m =
[[7552 6936 6744 7341 7268 4910 7759 6678 6248 6399]
 [8064 7012 8200 7341 7378 5391 5717 7482 8798 5765]
 [9233 6581 5674 8808 6343 3197 7847 6125 6014 6207]
 [7905 7014 7274 8919 5809 5894 7080 5400 5615 8187]]
Rows and columns are counted from 0.
row 0 col 0 -> 7552
row 3 col 4 -> 5809
row 0 col 4 -> 7268
row 1 col 6 -> 5717
row 1 col 8 -> 8798
row 0 col 8 -> 6248
row 2 col 3 -> 8808
row 0 col 6 -> 7759
row 2 col 0 -> 9233
row 2 col 2 -> 5674
row 2 col 7 -> 6125
row 3 col 1 -> 7014
row 2 col 4 -> 6343
row 1 col 4 -> 7378
row 3 col 0 -> 7905

a =
[[165 211 143 197 234 207 150 171 153 179 219 190]
 [155 231 134 169 108 223 160 169 142 161 156 204]
 [141 152 167 148  86 155 174 161 169 164 130 163]
 [143 174 148 168  92 181 166 172 164 162 163 198]
 [144 169 158 166 134 173 167 165 165 171 162 174]
 [135 229 125 166  27 224 161 176 145 156 150 229]
 [156 171 154 162 105 174 166 170 163 157 157 187]
 [159 192 140 184 149 199 159 175 158 163 192 208]
 [153 169 149 170 107 181 167 173 164 158 165 199]
 [176 100 211 128 190  95 177 146 181 163 114  87]]
Indices start at 0.
row 0 col 0: 165
row 1 col 0: 155
row 0 col 4: 234
row 0 col 1: 211
row 6 col 3: 162
row 3 col 11: 198
row 2 col 11: 163
row 1 col 6: 160
row 5 col 0: 135
row 7 col 8: 158
row 7 col 4: 149
row 9 col 6: 177
row 4 col 9: 171
row 9 col 5: 95
row 6 col 10: 157
row 1 col 1: 231
row 8 col 11: 199
row 5 col 5: 224
row 6 col 2: 154
row 2 col 8: 169
row 2 col 5: 155
row 0 col 10: 219
row 3 col 0: 143
row 2 col 2: 167
row 9 col 2: 211
row 3 col 3: 168
row 6 col 0: 156
row 6 col 8: 163
row 6 col 7: 170
row 3 col 10: 163
row 1 col 2: 134
row 3 col 8: 164
row 9 col 8: 181
row 6 col 4: 105
row 8 col 8: 164

M =
[[-18.7 -19.8  -4.5   4.4 -15.8  -4.1  29.3  -0.9   7.6  -4.5  24.2   2.7
   -2.2   1.4]
 [  2.4   3.6 -16.8  -0.2  27.6   3.1 -26.7   2.0   8.5 -16.0 -48.7  10.7
    7.0   3.7]
 [ -4.2  -3.6  -7.5  16.7  18.7  -3.0 -16.5   1.3  12.0 -13.0 -22.8   6.5
    0.7   0.0]
 [  0.1   0.6 -20.5 -28.9   6.5   8.9  -0.1   0.7  -1.6  -8.6 -33.1   9.7
   10.4   8.0]
 [-12.0 -12.3  -3.6  14.7   0.6  -4.9   6.8   0.1  10.4  -8.0   5.2   3.5
   -2.1  -0.3]
 [-28.7 -29.7 -35.5 -24.5  -8.1   4.2  36.8  -0.1  13.3 -22.2 -14.9  18.7
   10.4  12.3]
 [-14.5 -15.2   1.4  20.3  -5.6  -7.3  13.3  -0.4  10.6  -5.2  19.4   0.9
   -5.0  -2.0]
 [ -9.2  -9.1  -3.2  23.0  10.6  -6.0  -6.2   0.7  13.3 -11.0  -5.6   4.3
   -2.4  -1.5]]
Rows and columns are counted from 0.
(0, 0)	-18.7
(7, 5)	-6.0
(3, 1)	0.6
(4, 10)	5.2
(1, 7)	2.0
(5, 0)	-28.7
(0, 1)	-19.8
(4, 7)	0.1
(2, 13)	0.0
(4, 12)	-2.1
(0, 11)	2.7
(1, 11)	10.7
(3, 3)	-28.9
(1, 5)	3.1
(3, 12)	10.4
(0, 8)	7.6
(0, 13)	1.4
(0, 12)	-2.2
(2, 4)	18.7
(6, 7)	-0.4
(6, 0)	-14.5
(2, 0)	-4.2
(7, 12)	-2.4
(1, 9)	-16.0
(6, 2)	1.4
(5, 1)	-29.7
(3, 4)	6.5
(4, 0)	-12.0
(7, 11)	4.3
(6, 12)	-5.0
(2, 11)	6.5
(3, 13)	8.0
(2, 2)	-7.5
(5, 12)	10.4
(7, 0)	-9.2
(3, 5)	8.9
(2, 6)	-16.5
